Each row below is a small network's average activation on inputs in which a field has the value named, seen along a few directions.
Values that are neighbours, or in one group, have similar rows; names and order tell nothing.
In the rows, zero is written as 500.
Random noise pushes rows far along 2 fixed directions. That doesn't count. These rows show it; they differ only by the noise:
[634 758 630  54 295 422 233 654 393 613 287 522 289 412 444 464 575 815]
[454 561 600 387 475 353 352 566 526 554 406 554 393 468 524 436 646 590]
[423 524 587 453 354 483 532 591 555 645 451 513 336 327 616 363 499 583]
[455 561 597 390 410 414 419 584 529 597 416 534 361 404 557 407 578 604]


Latig, 16 values:
b8: [508 339 384 555 569 623 653 222 441 634 614 431 436 574 474 322 362 342]
b6: [350 432 556 562 429 413 553 561 567 602 470 536 397 383 635 340 546 463]
b4: [557 494 440 430 583 413 579 454 729 381 391 386 605 664 351 599 563 477]
b2: [549 377 440 495 496 576 805 753 399 416 615 568 535 352 622 722 325 509]
b1: [498 702 589 544 205 645 431 474 644 515 391 296 422 304 488 383 359 463]
b15: [511 347 359 443 444 556 886 459 755 512 443 389 481 462 486 506 319 402]
b9: [586 441 432 546 555 523 650 699 402 362 566 623 523 499 603 769 417 578]
b3: [440 685 619 631 699 295 179 408 722 245 343 392 683 776 285 561 760 429]
b5: [752 859 567 120 328 579 264 651 248 484 480 375 523 485 442 422 675 953]
b14: [274 354 525 705 587 308 435 503 559 462 499 567 505 659 487 422 785 493]
b11: [604 507 416 620 586 553 504 545 455 476 639 574 472 627 689 674 296 439]
b12: [578 499 556 384 589 609 351 472 304 512 417 628 627 418 293 645 403 502]
b16: [590 490 418 416 565 597 556 219 342 616 537 541 464 572 296 430 465 414]
b10: [568 653 418 541 371 573 446 580 360 453 634 347 673 476 524 388 700 648]
b13: [892 798 495  27 327 527  81 526 215 531 399 537 373 679 473 769 262 746]
b7: [555 477 524 235 794 423 116 344 262 351 418 683 673 656 138 695 623 429]
The values of Latig form a line.
Which values are neighbours of b2? Give them in the order they are listed.
Answer: b9
Which values are neighbours of b13? Give them in the order they are listed.
Answer: b11, b12
Which values are neighbours of b8? Give them in the order they are listed.
Answer: b15, b16
Which values are neighbours of b5? Give them in the order they are listed.
Answer: b14, b10

Dutoz, 14 values:
z8: [488 763 529 453 497 462  64 473 420 537 417 485 476 548 507 428 606 611]
z9: [489 632 529 455 588 278  45 528 297 464 459 606 609 686 424 545 865 615]
z1: [436 514 480 449 351 481 734 633 692 469 405 322 480 379 493 416 493 508]
z12: [530 482 438 584 489 509 548 503 358 332 675 395 576 592 511 619 337 342]
z10: [576 659 709 491 186 674 560 474 606 624 414 322 281 401 507 281 410 671]
z14: [662 567 348 379 385 771 672 511 324 508 595 372 539 389 461 475 278 616]
z7: [653 415 433 484 492 734 740 392 394 603 567 441 516 407 407 368 420 403]
z13: [421 437 425 436 546 316 471 633 498 428 525 595 349 581 662 671 391 453]
z4: [241 355 490 790 743 172 473 363 913 332 568 460 725 731 394 416 842 279]
z5: [593 609 504 183 348 669 584 343 388 743 401 553 378 398 371 472 265 623]
z3: [554 502 473 653 567 478 444 571 599 360 532 556 613 559 613 771 441 450]
z2: [610 507 600 250 309 744 569 425 500 702 382 520 296 216 435 464  83 481]
z11: [431 290 493 611 525 453 732 647 489 561 488 650 372 485 653 576 566 497]
z6: [563 538 582 331 594 476 338 660 346 506 429 640 582 422 521 479 768 788]
The values of Dutoz form a line.
Going along Dutoz from z2 by way of its neighbour z5, in what order are z9, z1, z13, z11 met?
Answer: z13, z11, z9, z1
Which values are neighbours of z14? Give them in the order they are listed.
Answer: z12, z7
Which values are neighbours of z10? Give them in the order they are listed.
Answer: z8, z4
